These are the activations of a small neural network, seen along a few directions. Each row is one input.
Each table varies a few parts of the input and shows all the possible inputs, shuffled.
A made-up example of a description, with smaller parts first: one of 4 places along a line, together with either a single point or (one of 2 separate values, together with one of 5 places around a ring) or one of 11 places along a line.
Shared parts are said once, and a part with two or three values counts as separate values.

Other details of the inputs shift rows strongly along two fixed directions, in all tables alike. That doesn't count.

Table:
R1: [-20 -59 -32  50  33  43  -7  10 -57 -44 -12  99   4]
R2: [ -3 -68   7  31  19  15  -6   6 -36 -30 -11  55 -15]
R3: [ 27  10 -52 -33 -28  41  -2 -22  71  14  55  26  25]
R4: [-12  31  88  44  21 -80  21  27 -31  11 -60 -93 -26]
R5: [  8 -14 -28 -48 -17  43  -6 -25  23   4  35  30  26]
R6: [-12 -58  -3   6  21  23   1 -18 -39 -30   4  52   1]
R7: [  30   80  -75 -103  -54    7  -33   17   59   51   51  -29  -22]
R8: [-15  27  79  46  23 -60  12  21 -28  15 -58 -65 -25]
R9: [ -19   54   64   52   25  -77   33   23  -10   22  -34 -105   -5]
R10: [ -5  40 -42  15 -10  -7 -22  16 -12   3 -34 -25 -40]
R11: [  2   0  -9  -6 -12 -11   9  -1  27   4  17  -5  18]
R12: [ 24  51  -4 -37 -20  15   2 -31  55  40  31 -40  28]
R13: [ 38  58 -57 -87 -71  35  -1 -23 122  35  78  -4  52]
R14: [-13 -57 -10  23  28  30  -1 -16 -47 -27   0  54  -4]
R15: [ -5 -96  -8  14  14  29  -7   4 -48 -51 -11  99 -12]
R16: [ -10   62   66   27   18  -55   13   -3  -10   30  -30 -104    7]
R17: [-15 -61  15   7  10  11  -3  15 -38 -45 -21  54 -11]
Description of these inputs: either one of 2 separate values or (one of 3 separate values, together with one of 5 places along a line).
- Change only the choice among 3 separate values in R15. List by row number the other rows that result. => R6, R11
- Change only the place on the line of 5 in R4. List by row number the other rows that result. => R2, R8, R15, R17

Table:
R18: [  1  20 -21  -6 -15 -10   4  -2  25  14  22 -29  14]
R19: [ -6 -37 -64  -3 -10  32 -11 -13   5 -27  38  69  14]
R20: [ 24   5   7  -7 -13   4 -10 -18  25   8 -12 -17 -13]
R21: [ 30  30 -15 -37 -28  10  -3 -19  45  48  43 -38  15]
R22: [  8 -15   5 -16  10  -8  -1  14   7  22  16 -11   0]
R23: [-19 -63   5  23  29  24 -12 -12 -76 -53 -26  50 -22]
R24: [-11 -15  33  20   5  24  24 -37  31  -1   4  11  54]
R25: [-11 -75   4  20  18   2  -9  29 -42 -54 -26  76 -26]
R26: [ 16  71 -26 -46 -23   7   2 -13  51  31  32 -24  25]
R27: [ 13   1  17 -27   4   4  -4 -15   3   1   7  -8 -12]
R28: [  2  32  -5  -5 -19   4  -9  -2  30  27  -9 -20   1]
R29: [-31 -41  64  81  51  -2  34  -4 -42 -33 -32  36  34]
R30: [ 21  17  -5  17   4  13 -10  -8  19  10 -16   1  -9]
R31: [-29 -22  15  64  49 -31  10  28 -68 -11 -26   4  -9]
R32: [-10  27  34  37  13 -48  15  -5 -32  25 -16 -64  -5]
R33: [ 14  14  18 -20 -14  -9  -1  16  29  30  -8 -14 -11]
R34: [ -7  29  20  36  20 -54  21  25 -17   6 -14 -59   2]
R35: [  0   5  39  26  13 -45  12  -8 -20   9 -13 -70 -16]
R36: [  1 -11  46  -1  -6  11  29 -36  40   4  10 -10  53]
R37: [ 12 -56 -46 -29  -1  38   3  -4   4 -16  42  78   2]
R38: [ 10  53   3 -11   5   2  -8  -3   6  25   8 -26  10]
R39: [-20 -20  19  62  26 -30   4  35 -51 -37 -49  15 -17]
R40: [-18 -67 -10  27   8  16  -7  17 -45 -49 -31  66 -20]
R41: [ -4  35  -2 -18  -4  13  -9 -16  -3  17   4 -13   6]
R42: [ -7 -17 -57 -14   1  50 -18   3   0 -40  23  75  12]
R43: [ -1 -30 -55 -18   1  73 -24 -43 -11 -31  19  84   1]
R44: [-13   6  27  18   8 -52  19  13 -24   6 -12 -66  -3]
R45: [ 24  14  51 -26 -20   3  38 -34  78  23  33 -11  48]
R46: [ 22  48 -28 -29 -51  12  -6 -11  70  27  13 -23  13]
R47: [ -2  18   6 -27  -9  13  -5 -12   0  17   8 -14  -3]
R48: [-12  11  46  19   1 -44   6  19 -14  17 -47 -58 -16]
R49: [ -3   7  53  13   4 -57  11  33  -3  -1 -39 -51 -25]
R50: [-21 -57  28  35  31 -43  16  32 -60 -41 -16   8 -22]
R51: [ 52  27  -2 -48 -30  15 -12 -21  79  31  22  -6  -6]
R52: [-25 -73 -16  27  17   0   4  11 -53 -52   0  56 -11]
R53: [-10  31  -8  -7   8  13  -7   5   7  15   8  -3   2]
R54: [  6  31 -12  -8 -31 -12  -7  -2  41   4  -2 -18   4]
R55: [-11   9   4 -30  -7   6  -5  -4  -2  15   2 -15   4]
R56: [ -6  32  37  41  20 -44   6  30 -16  21 -51 -46 -10]
R57: [-18  11  60   0  21 -47   6  28 -31  11 -26 -61 -14]
R58: [ -5 -78 -26  10  19  26  -7  21 -39 -44  18  77  -9]
R59: [ -6  33  34  44  12 -44  13  36 -13   2 -44 -52 -14]
R60: [ 16  13  10 -10 -20   0  -8 -11  14  28  -7  -6  -7]
R61: [-12  46  44  31  32 -43   5   0 -28   1 -29 -63 -15]
R62: [-17 -38  41  33  25 -35  14  30 -48 -26 -49  10 -35]
R63: [ 28  14  20 -16 -18   2  -4  -1  17  30   1   3 -15]
R64: [  9   3 -14  11   5   6  -2 -27  10   9  16 -17  -4]
R65: [ 22  34 -12 -39 -50  12   3  -7  60  30  15 -23   0]
R66: [ -1   3   8 -35  -4   0   6   7   4  -1  10  -4  -6]
R67: [  5   9  54  18  17 -57  11  14 -29  26  -9 -60 -13]
R68: [-27 -21  10  63  45 -29  19  28 -62 -27 -21   2 -14]
R69: [-37 -33  19  20  15 -23  -1  13 -63 -49 -25   6 -13]
R70: [  8  18 -17   9  -1   7   3  11  20   7 -16   6  -2]
R71: [ 37  58 -14 -20 -23  16 -13  -6  61  47  10 -16  11]
R72: [ 23  25 -27 -39 -39   1   0  -8  54  28  44 -36  22]
R73: [ 12 -37 -24 -37  -4  56 -18 -13 -11  -5  27  84  -2]
R74: [ -5   6 -25   0  -3  -3  12 -10   9   8  15 -12   7]
R75: [ -5   4 -22   0   1   5  -4  -3   5  25  14 -10  14]
R76: [-12 -30 -65 -28  -9  69 -15 -15  -6 -31  20  78  14]
R77: [  9  29 -18   2  -7 -22   8   7  26  10  25 -19  14]
R78: [-14 -24 -57 -27  -7  68 -23 -17 -10  -8  19  80  17]
R79: [ 23  19 -15  16  12   1  -3 -13  16  16  20 -21   3]
R80: [ 17  20  -3   6 -10   5 -12 -25  26   8 -15 -15 -10]
R81: [  4  28 -13  -7 -26   2  -1  -1  34  13  -7 -19   0]
R82: [  1 -43 -37 -47 -14  41 -19  -2   5 -38  33  84   2]
R83: [ 43  22   0 -37 -16  -2  -1 -21  53  37  43 -40   1]
R84: [-35 -40 -19  22  20  14 -10   7 -61 -51 -21  46   0]
R85: [ 28  51 -15 -29 -38  18 -13 -21  62  46  11 -21   8]
R86: [  5 -41 -41 -46 -10  51 -16   3   8 -32  29  73   4]
R87: [-26 -45  27  40   9 -27   2  25 -51 -43 -46  13 -27]
R88: [-29  -4   8  38  34 -16   0  24 -58 -39 -28   5  -5]
R89: [ -6   5 -13 -34 -20  15  -6  -4  15  -8  16  -4   2]
R90: [  0  26  -3 -39 -18  -8   7  -8   8  11   3 -24  14]
R91: [ 11 -65 -80 -36 -11  85 -19 -17   6  -4  50 107  18]
R92: [ 13  16 -13  13  13   7   0   1   5  23  19  -5   2]
R93: [-35  30  31  17   3 -54   4   7 -27 -18 -27 -60  -4]
- What do these inputs look like to the network? => one of 4 places along a line, together with either a single point or (one of 3 separate values, together with one of 6 places along a line)
- Start at R38 and move only the place on the line of 4, one step at a time. The first step leads to R41. Which rows follow, in order? => R47, R73
- Start at R87 and move only the place on the line of 6, one step at a time. The first step leads to R40. Which rows follow, in order? => R65, R48, R60, R20
- Change only the choice among 3 separate values in R89. List by row number the other rows that result. => R40, R72

Table:
R94: [ -9 -33   3   8  -3  16  12 -27  17 -18   6  20  30]
R95: [ -2 -11 -17  -2 -17   4  -6  15   3 -19  -1  29  -5]
R96: [ -8 -12 -17 -21  -8   8 -10  -9 -15 -19   9  22  -4]
R97: [-10 -12 -27  -3 -12   0  -4  11   1 -22   8  28   0]
R98: [  7   0  -4  -1   6  28 -14 -17  -8  -3 -11  31  -2]
R99: [  8  -6 -13   4   6  25  -7  -5   0  10  -8  31 -12]
R100: [-13 -14  23  28  10 -27  -1  31 -26 -28 -38   6 -24]
R101: [ -1 -33  19 -16  -2  16   8  -4  -4   2  18  34  19]
R102: [  1 -10 -15   4   1  30 -14 -11 -10   3   2  23  -1]
R103: [ 21  75   5 -59 -34 -27   2  -3  64  45  33 -96   4]
R104: [  5 -20 -22  -8 -12  10  -9  15  -2  -8  -2  25  -6]
R105: [  8  34  45  -3 -26 -25  25 -22  55  23  -2 -72  28]
R106: [  1   0 -11   2  -2  27 -11 -18 -13  -4  -3  24   5]
R107: [-15  -6  21  41  20 -17   5  10 -43   2 -32 -14 -18]
R108: [ -5  -8 -29  -8  -6   5   1  16   0 -26  11  27   2]
R109: [ -4   5 -18  -4  12  28  -5 -15 -16 -12   6  20  10]
R110: [  7 -20  -5 -20  -3  16 -18   4  -2  -7  -5  25 -20]
R111: [ -2  -4 -27   5  14  22   1  -3 -11   1   9  21  -1]
R112: [-31   6  85  71  52 -67   8  24 -75  -4 -74 -69 -37]
R113: [  7 -12  -3 -23  -6  16 -15  -3  -5 -15  -8  30 -14]
R114: [  1  -5 -22  14   0  21  -7   3  -5   5  -4  27   7]
R115: [ -1 -18 -27 -17   2   8   0   8 -10 -11  10  18 -14]
R116: [-45  18  71  86  50 -92  22  36 -78  -1 -68 -90 -19]
R117: [ -5 -31   3   6   5  21  16 -22  14 -24   8  21  31]
R118: [ 27 -28   2  12   7  14   0 -11  11  -3   9  30  -7]
R119: [ -3 -20 -31  -8  -7   4  -7  11  -3  -9   7  22  -2]
R120: [ 17  97  -4 -23 -25 -21  13  -2  71  43  26 -74  26]
R121: [ 28  55  39 -27 -37 -13  23 -29  93  42   7 -76  29]
R122: [-12   4 -28  16   2  14  -2   0   0 -10   6  33  13]
R123: [ -6  -9 -29   8   5  19  -4  -9  -8   6   7  24  -1]
R124: [ 11  60  27 -35 -32 -36   1  -4  31  28   3 -76  -4]
R125: [-42   4  73  44  43 -82  17  31 -88 -33 -56 -75 -31]
R126: [  8  -4 -16  10   7  25  -9   3   3   6 -12  35   0]
R127: [  5  76  20   7 -20 -34   9   5  41  36  -3 -68  12]
R128: [  5 -30  27 -18   3  20   7  -2   4   4  10  36  10]
R129: [  1 -34  36  53  27 -33  10   4 -38 -14 -17  -8 -13]
R130: [  1 -21 -13 -17 -11  17 -16   2 -10  -9   6  22 -14]
R131: [ 10  21 -30 -26  -5  35  -9 -16  25  15  30   1  13]
R132: [ -7 -10 -22   3   6  25 -12 -14 -11   0   9  19   3]
R133: [  1 -16 -32 -12   0   8  -1  17  -5 -14   8  18   0]
R134: [  4   5 -13  14   2  22  -7   3   9  -6  -9  42   2]
R135: [ -8   0 -19   0   4  23  -9 -21 -16  -8   4  23   9]
R136: [ -4 -22 -28 -13  -6   5  -5   1  -8  -6   9  21 -15]
R137: [ 14 -29 -13  15   8   1   0 -15   4  -5  25  21   7]
R138: [ 11 -19 -16 -11  -6  12 -11  16   6  -7 -11  30 -13]
R139: [ -7 -20 -19 -17  -5   9 -13  -1 -12 -11  12  16 -10]
R140: [ -2   0 -30  10  14  20  -1   6  -7  -3   6  22  12]
R141: [ 10 -20 -13 -16  -5  12  -9   7   2  -3  -7  29 -25]
R142: [-46 -27  97  52  49 -77  30  26 -80 -13 -41 -51  -3]
R143: [ 22  63  30 -65 -28 -18  23 -11  78  59  52 -76  40]
R144: [  4 -22 -20 -13 -11  11  -8   5  -6  -5   2  25 -18]
R145: [ 43  64   6 -28 -23 -28  15 -18  82  50  52 -82  21]
- What do these inputs look like to the network? => one of 4 places along a line, together with either one of 3 separate values or (one of 2 separate values, together with one of 5 places along a line)
- Changing only the place on the line of 4 turns R124 into R113. The same change can be made to R129. Which row results? => R118
- Change only the choice among 3 separate values in R143. List by row number the other rows that result. => R117, R145
- List by row number the other rows that have the place on the line of 4 in common with R132. => R94, R96, R97, R116, R119, R122, R123, R135, R136, R137, R139, R142
- Change only the choice among 2 separate values in R107. List by row number the other rows that result. => R144
- Change only the place on the line of 4 in R131. List by row number the other rows that result. => R102, R112, R132
